Each row below holds a small network's activations on one input, seen along a few directions.
In each table, some parts of the input vary, and every possible input appears once, in random order.
A made-up example of a description, with smaller parts first: one of 4 places along a line, together with either a single point or one of 11 places around a ring or (one of 3 separate values, together with one of 5 places around a ring).
Shared parts are said once, and a part with two or three values counts as separate values.

Other details of the inputs shift rows strongly along three fixed directions, in all tables alike. That doesn't count.

Rows:
r1: [-14   3  20 -20  -5  26  20  -4  18 -26   5 -17   6]
r2: [-16  -2  12 -14  -6  29  24 -20  17 -15   1 -14   6]
r3: [-20   1  30 -17   2  25   3  -3  29 -23   4  -4  11]
r4: [-26 -21 -11  27 -23  -6 -28   1   8 -18  25  -6 -14]
r5: [ 32  16  -3 -19  36  -6  15  10   2  13  -6   4  12]
r6: [ 26   1 -29  20   0 -32 -30  38 -21  20  17   6  -6]
r7: [ 22   8  -9 -11  29  11  25  12  -6  25  -5  12  12]
r8: [ 26  -6 -37  25  -1 -25 -29  25 -23  27  20  10  -4]
r9: [-22   2  30 -16  -2  28  14   0  22 -24   3  -3   2]
r10: [-14   3  26  -4 -11  25   7 -28  16  -8   7   3  25]
r11: [ 38  20   3 -20  27  -3   6   7  -1  19  -6   6  13]
r12: [-37  32  24  18  17 -33  42 -91  47  45 -95  -1 -26]
r13: [ 12  -6 -27  20  17 -32 -32  37 -25  12   2  11 -12]
r14: [ 28  19   4 -16  20   7  16  19  -7  24 -10  12  10]
r15: [ -3   8  33 -17  -7  18   5 -18  17 -28  16  -5  20]
r16: [ 29 -17 -32  27 -13 -27 -10  20 -38  18   8  13  -3]
r17: [ 33   7  -1 -14  23  10  11   2  -9  31  -5   7  15]
r18: [ 25  -5 -23  26  -3 -38 -26  33 -27  17  15  13   3]
r19: [ 33   9 -11 -15  35   2  16  -1  -1  19  -2   7  15]
r20: [ 23  14  -2 -15  34  -1  13  19   2  20  -8   7  19]
r21: [-21  -2  12 -19  -2  36   5 -19  10 -23 -15  -5   8]
r22: [ 16  -2  -6 -47  24 -11  16  -8 -16  27  11  29  15]
r23: [ -8   6  11 -18 -19  34  10 -21  16 -14  -4  -9  13]
r24: [-48  19  -5  47 -19 -68  13 -51  25  35 -91 -10 -50]
r25: [-16  -3  33 -19   1  25   7  -5  22 -23   5 -11   5]
r26: [ 28   4 -17 -18  21   9  21   9  -8  18 -17   5  19]
r27: [-11  -6 -12  11 -43  -3 -27  15  -2 -29  23 -17 -11]
r28: [-12 -15  -1  20 -43 -10 -17  10 -11 -30  26 -10  -8]
r29: [ 29   6   2  -6  15  10  22   4 -17  26  -7  24  22]
r30: [-15   0  19 -17  11  31  -1 -26  17 -25   4  -3   6]
r31: [-24  -4  25 -55  -6   8   8 -15  12 -25  33   5  13]
r32: [-32 -16 -11  25 -16  -3 -34  -1  -1 -19  20  -5 -15]
r33: [ 26  11   4 -20  43  -1   1  10  -7   8 -17  12   7]
r34: [ 29 -13 -37  25 -17 -29 -14  19 -35  16   0  14   3]
r35: [-23 -25 -11  23 -30  -3 -16   0   0 -21  16 -11 -23]
r36: [-25 -15   1  15 -15  -4 -33  14  -6 -30  24 -15 -21]
r37: [-27   2  20 -11   4  36  10 -16  11 -16  -4   1   1]
r38: [-28 -19 -10  26 -27  -1 -17   5   3 -19  24  -4 -22]
r39: [ 32   8  14 -13  20  -3  14  10 -14  22 -10  10  21]
r40: [ -9   1  29 -22   5  23   3  -9  28 -32  10  -7   7]
r41: [-15   5  25 -19   2  24  13  -6  22 -21  12 -19   8]
r42: [-17  -9   1  24 -38  -7 -19  15  -8 -27  35  -3  -8]
r43: [ 28  11  -9 -22  22   1  20  19  -5  12 -20   2  16]
r44: [ -8 -15  -9  29 -33 -13 -28 -12  -4 -23  39  -5  -6]
r45: [ 16 -17 -31  22  15 -23 -26  24 -34  19   5   8 -16]
r46: [-17  -8  25 -13   1  30  10 -20  20 -13   3  -8   5]
r47: [-11  -9  -2  15 -32  -4 -32  16  -2 -24  41 -19 -14]
r48: [ 30  -4 -30  15  -8 -28 -17  37 -30  15   8   2 -15]
r49: [ 27   3  -6 -14  32   7  19   6  -6  26  -5   3  15]
r50: [ 16 -17 -36  20   8 -20 -19  25 -36  15  -3   9 -18]
r51: [ -3   9  18 -16  -5  28   3 -29  22 -15  16  -9  11]
r52: [-14 -14 -15  21 -40   0 -19  -1  -5 -16  26 -14 -18]
r53: [-20   4  14 -10   2  28  11 -20  26 -10   9  -9  15]
r54: [ 22   7  -3 -24  29   7   6  19 -14   8 -31  11  11]
r55: [ 28  13  -4 -12  19  15  18   8 -10  29  -6  16  12]
r56: [-23  -7  -9  18 -25  -2 -15  23   3 -30  39 -14 -16]
r57: [ 28   0   4 -20  26   3  19  21  -8  14 -21  10   6]
r58: [ -6   4  25 -19 -22  23  12 -10  10 -27  -4  -5  23]
r59: [-31  -9  -2  17 -18   1 -26  19  -5 -32  23  -6 -23]
r60: [-48  13 -14  52 -20 -62  14 -63  22  42 -89  -7 -48]
r61: [ 22   5   3 -21  32   8  11  19 -17  11 -25  10   4]
r62: [-42  17   0  62 -23 -67  13 -72  12  52 -69  -6 -38]
Description of these inputs: one of 2 separate values, together with either a single point or (one of 5 places along a line, together with one of 6 places along a line).
Q: Changing only the choice among 2 separate values turns r56 into r7. The same change can be made to r18. Which row results?
A: r10
Q: Which other rows does r49 become when the place on the line of 5 takes its other values? List them by row number.
A: r17, r45, r46, r62
Q: Which other rows does r55 become when the place on the line of 6 takes its other values? List them by row number.
A: r8, r17, r23, r51, r52
Q: Which other rows does r27 become when the place on the line of 5 takes its other values? List them by row number.
A: r24, r43, r54, r58
Q: A walk changes only the place on the line of 6. It starts at r12 and steps to r4. List the rest of the walk in order.
A: r46, r38, r35, r60
Q: Which other rows does r9 become when the choice among 2 separate values takes its other values? List them by row number.
A: r38

Rows:
r63: [ 10  -7 -35  42   1 -35 -22   2 -28  32 -28  10 -23]
r64: [-38  12  47 -36  17  53  24   8  41 -46 -42 -23  -2]
r65: [-55  -3   5  19 -15  -7 -33  22  18 -48  -2 -32 -46]
r66: [-35  -8 -12  35 -50   6 -17 -23  14 -22  22 -26 -21]
r67: [ 33  27  18  -6  16  12  47  -7  -1  41 -56  13  29]
r68: [-25   2  47 -27   6  52  18 -49  33 -25  -5  -5  21]
r69: [ 34  24  21 -35  23 -12  44 -27   1  40 -34  17  28]
r70: [ 15 -50  -7 -39 -17  83 -23  71 -29 -75  85   1  31]
r71: [ 10  31  21 -42  79 -10  20  12  21  22 -45  10  -3]
r72: [ 20  -1 -34  32 -31 -52   1  11 -30  28 -28   5 -12]
r73: [-36  -3   4  10 -52 -33 -22 -31  16 -24  42 -12 -10]
r74: [ 26  10   7 -11  33  25  35 -11  -7  32 -67  17  22]
r75: [-33  -5   2  19 -67 -15 -16 -22   5 -29  20 -18 -15]
r76: [ -2 -13 -34  27  11 -51 -10   3 -25  34 -12  15 -32]
r77: [ 67 -36 -35 -39  32  39 -23  89 -60 -11  63  28  29]
r78: [ 86 -26 -36 -27  29  31 -18  72 -43  -3  83  17  40]
r79: [-37  16  55 -44  33  39  17  -6  46 -44 -16 -21  -3]
r80: [-37  -6 -10  26 -35 -12 -23 -31  24 -18  45 -20 -16]
r81: [ 14  12 -21  38  -2 -65 -16  -2 -11  44   6  12 -10]
r82: [ 17  -3 -48  48 -15 -31   1   9 -20  35 -26  -2 -19]
r83: [-40   4  42 -47  16  40  22 -44  35 -20   9   3  16]
r84: [ 18   9 -24  46 -16 -46 -10   9 -23  40 -14   6 -14]
r85: [ 21  18  13 -25  54   2  22 -31   7  41 -36  24  24]
r86: [-33  -3  14  36 -50 -14 -19 -22  16 -22  36 -18 -13]
Q: Changing only one part turns r73 into r75. The same change can be made to r83. Which row results?
A: r77
Q: What is each input in this table made of?
A: one of 4 places along a line, together with either a single point or one of 5 places along a line
Q: Which other rows does r85 become when the place on the line of 4 takes its other values? List them by row number.
A: r63, r68, r74
Q: Which other rows agree with r68 in the place on the line of 4? List them by row number.
A: r69, r76, r78, r79, r86
